A small network was shown many inputs. Here are its activations along a few directions, one row for each input.
Each table varies a few parts of the input and shows all the possible inputs, shuffled.
A made-up example of a description, with smaller parts first: one of 3 separate values, together with either a single point or one of 11 places along a line or (one of 4 places along a line, together with one of 5 places around a ring).
Shared parts are said once, and a part with two or three values counts as separate values.

Other details of the inputs shift rows strongly along two fixed directions, in all tables alike. That doesn't count.

A family of inputs:
r1: [-0.99  0.18  0.09 -2.19 -6.05 -1.78  0.88 -0.32  1.14 -3.43 -0.35  1.94]
r2: [-1.29 -1.33  0.30  3.62 -3.50 -1.73  0.32 -1.69  0.94  0.86 -2.60  1.64]
r3: [ 2.61 -1.92 -0.83  1.44  4.50  1.06 -3.05 -0.05  0.66  1.42  0.45 -0.84]
r4: [-1.45  2.27  0.54 -3.39  1.39 -0.38  1.31  1.14 -1.36 -1.17 -0.73 -1.69]
r5: [-1.15 -2.07 -0.35 -0.05 -3.46 -3.37 -2.10 -1.63  1.87 -1.11 -0.77  1.55]
r6: [ 1.25 -0.19  1.31 -1.44  2.99  0.45  0.38 -1.58 -1.04  1.07 -1.02 -2.37]
r7: [-3.38  4.34 -0.57 -3.53 -6.04 -0.19  6.03  1.63 -1.17 -0.84  0.98  4.85]
r8: [-1.15  4.96  1.55 -6.75  0.56  1.63  4.81  1.78 -2.30 -2.77 -0.10 -1.44]
r9: [ 0.16 -1.66 -1.72  0.27 -4.27 -1.96 -0.71  0.58  1.21 -2.17  1.68  2.22]
r10: [ 0.90 -0.64  0.53  0.92  3.81  0.23 -0.98 -0.40 -1.17  0.92 -1.47 -3.90]
r11: [-0.12  4.64  1.90 -7.33  1.73  1.26  4.53  0.41 -2.13 -2.11  0.08 -0.36]
r12: [-0.35  4.38  0.22 -7.45  2.11  1.61  4.91  1.49 -2.73 -0.24  2.40  0.31]
r13: [-0.60  0.91  0.54 -1.44 -7.14  0.60  0.61 -0.78 -0.50  0.66  0.96  1.64]
r14: [ 0.45 -0.29  1.81  4.87  6.28  1.45 -0.97 -0.27  0.51  1.75 -0.10 -1.53]
r15: [-0.10 -0.10 -0.90 -1.84  4.53 -0.45 -0.05  1.61 -1.86  1.24  1.30 -1.05]
r16: [ 0.51  5.04  2.66 -6.79 -0.62  3.78  4.82  0.05 -2.77  1.05  1.74 -0.38]
r17: [-1.30 -0.60 -1.63  2.95 -3.28  0.08 -0.13  0.31  1.49  1.80 -0.70  3.45]
r18: [-0.05  0.44 -0.53  3.49  5.80  2.26 -0.19  0.61  0.90  1.24 -0.05 -0.25]
r19: [ 0.81  0.48  1.11  0.17  2.19  1.49 -0.87  0.57 -1.19  1.74  0.57 -2.59]
r20: [-0.08  0.31 -2.13 -0.14 -6.55  1.13 -0.11  0.66  1.37 -1.51  0.82  1.97]
r21: [-1.48 -2.23 -1.89  5.98  0.20 -2.74 -1.97 -0.12  2.74 -0.91  0.74  2.45]
r22: [-0.43 -1.40  0.59 -0.74  5.65 -1.55 -1.88  0.23 -0.99  0.88 -1.29 -2.33]
r23: [ 0.51 -0.69 -1.55 -0.44 -3.06 -1.85 -0.59 -0.14  0.85 -1.67  1.73  2.57]
r24: [ 1.87 -3.55 -0.05  3.34 -1.54 -2.00 -3.26 -2.81  1.56 -0.45 -1.43 -0.35]
r25: [ 1.58 -1.17 -0.82 -0.32  4.34  1.55 -1.94  0.12  0.13  2.42  0.64 -0.87]
r26: [-0.18  2.35  0.91 -1.84 -7.52  1.59  2.03  0.10 -0.11 -1.54  1.25  0.98]
r27: [ 0.12 -0.25  1.86  2.89  4.70  0.87  0.01  0.41 -0.79  3.52 -0.81 -0.73]
r28: [ 1.30  0.16  1.01 -0.21  2.77  1.04  0.50 -0.11 -1.13 -0.62 -1.23 -3.63]
r29: [ 2.20  0.38  2.19 -1.06  2.86  2.38  0.45  0.55 -1.29  0.57  0.82 -2.19]
r30: [ 3.03 -2.08  1.54  2.24  4.81  0.52 -3.16 -0.94 -0.07  1.74  0.47 -2.15]
r31: [-0.76 -2.26 -2.79  2.28 -2.23 -2.92 -2.91  0.87  1.13 -0.47  1.15  0.83]
r32: [ 0.08  2.30 -0.70 -4.09  0.73  3.04  1.82  1.19 -1.94  1.65  0.74 -0.10]
r33: [ 1.63 -4.54 -2.09  4.10 -2.15 -0.70 -4.48 -0.25  2.78 -0.07  0.20  1.03]
r34: [-0.57 -1.09 -2.27  0.87 -4.25 -1.94 -0.95  1.12  1.23 -2.20  1.50  1.52]
r35: [ 0.22  0.29  0.44 -1.20 -7.62  0.03  1.81 -1.49  0.45 -2.59 -0.62  1.13]
r36: [-1.87 -0.25  1.02  1.20  4.98 -1.59  0.42  0.66 -0.31  1.11 -2.35 -0.12]
r37: [-1.07 -1.32 -0.02  5.57 -2.52 -1.23 -0.60 -2.45  2.23 -1.08 -1.78  1.16]
r38: [ 0.92 -1.22  0.86  0.07  3.86  0.11 -0.74 -1.03 -1.58  1.71 -1.55 -3.17]
r39: [-1.69  0.20  0.85  2.54  5.57 -1.01 -0.02 -0.02  1.01 -0.89 -1.46 -0.55]
r40: [-0.10 -2.74 -3.00  3.46 -4.57 -0.78 -3.99  0.00  2.27  0.49  0.21  1.32]
Description of these inputs: one of 5 places around a ring, together with either one of 2 separate values or one of 6 places around a ring.
Changing only the place on the ring of 5 turns r38 into r13. The same change can be made to r37. Which row results?
> r14
Changing only the place on the ring of 5 turns r29 into r1. The same change can be made to r16. Which row results?
> r5
Start at r34 and move only the place on the ring of 6, one step at a time. The first step leads to r31. Which rows follow, in order?
> r15, r12, r23, r9
Change only the choice among 2 separate values in r21. List by row number the other rows that result.
> r7

A family of inputs:
r41: [-1.19  3.46  0.00 -2.18 -2.19  0.63  3.37  0.51 -0.36 -2.40 -0.26  1.22]
r42: [ 0.08 -4.46 -0.77  7.94 -1.92 -2.91 -4.37 -1.92  2.46  1.19 -1.33  0.63]
r43: [-1.38 -1.29 -0.15  2.93 -7.99 -2.28 -0.28 -1.79  3.21 -1.95 -1.11  3.52]
r44: [ 1.49 -0.15  1.63 -0.46  2.45  1.37  0.01 -0.05 -1.70  1.25 -0.01 -2.61]
r45: [ 2.02 -1.67  0.61  0.55  4.99  0.43 -1.38 -1.20 -0.48  0.20 -0.60 -3.07]
r46: [ 0.74 -0.59 -0.40 -0.19  2.72 -0.14 -1.43  1.27  0.10  0.00  1.73 -1.79]
r47: [ 0.78  2.19 -0.14 -3.74 -2.00  1.51  2.19  0.21 -0.85  0.00  1.64  1.19]
r48: [ 1.52 -2.11 -0.05  1.39  4.57  1.58 -3.04  0.16 -0.48  2.28 -0.39 -2.48]
r49: [-0.75  1.74  0.59 -4.93 -1.96 -0.53  1.32  0.46 -1.73 -0.13  0.17  0.31]
r50: [ 0.07 -2.28 -1.61  1.84 -6.34 -2.16 -2.62 -0.76  2.08 -2.75 -0.06  1.45]
r51: [-0.98  1.34  0.15 -1.16  2.35  0.95  1.94  1.82 -0.68 -0.73  0.90  0.41]
r52: [-0.43  1.15 -0.20  0.09  1.01  0.69  0.93  0.33 -0.28  0.55  0.66  1.61]
r53: [-0.51 -1.52 -0.34  1.02  6.47 -1.85 -0.91  0.09 -0.45  1.99 -1.51 -1.68]
r54: [-1.46  4.21  0.69 -3.10 -2.17  2.72  4.27  0.87 -0.83  0.51  0.16  1.28]
Describe the family of inputs behind these rows.
> one of 2 separate values, together with either a single point or one of 6 places around a ring
Changing only the choice among 2 separate values turns r54 into r48. The same change can be made to r52. Which row results?
> r47
Change only the choice among 2 separate values in r42. List by row number the other rows that result.
> r44
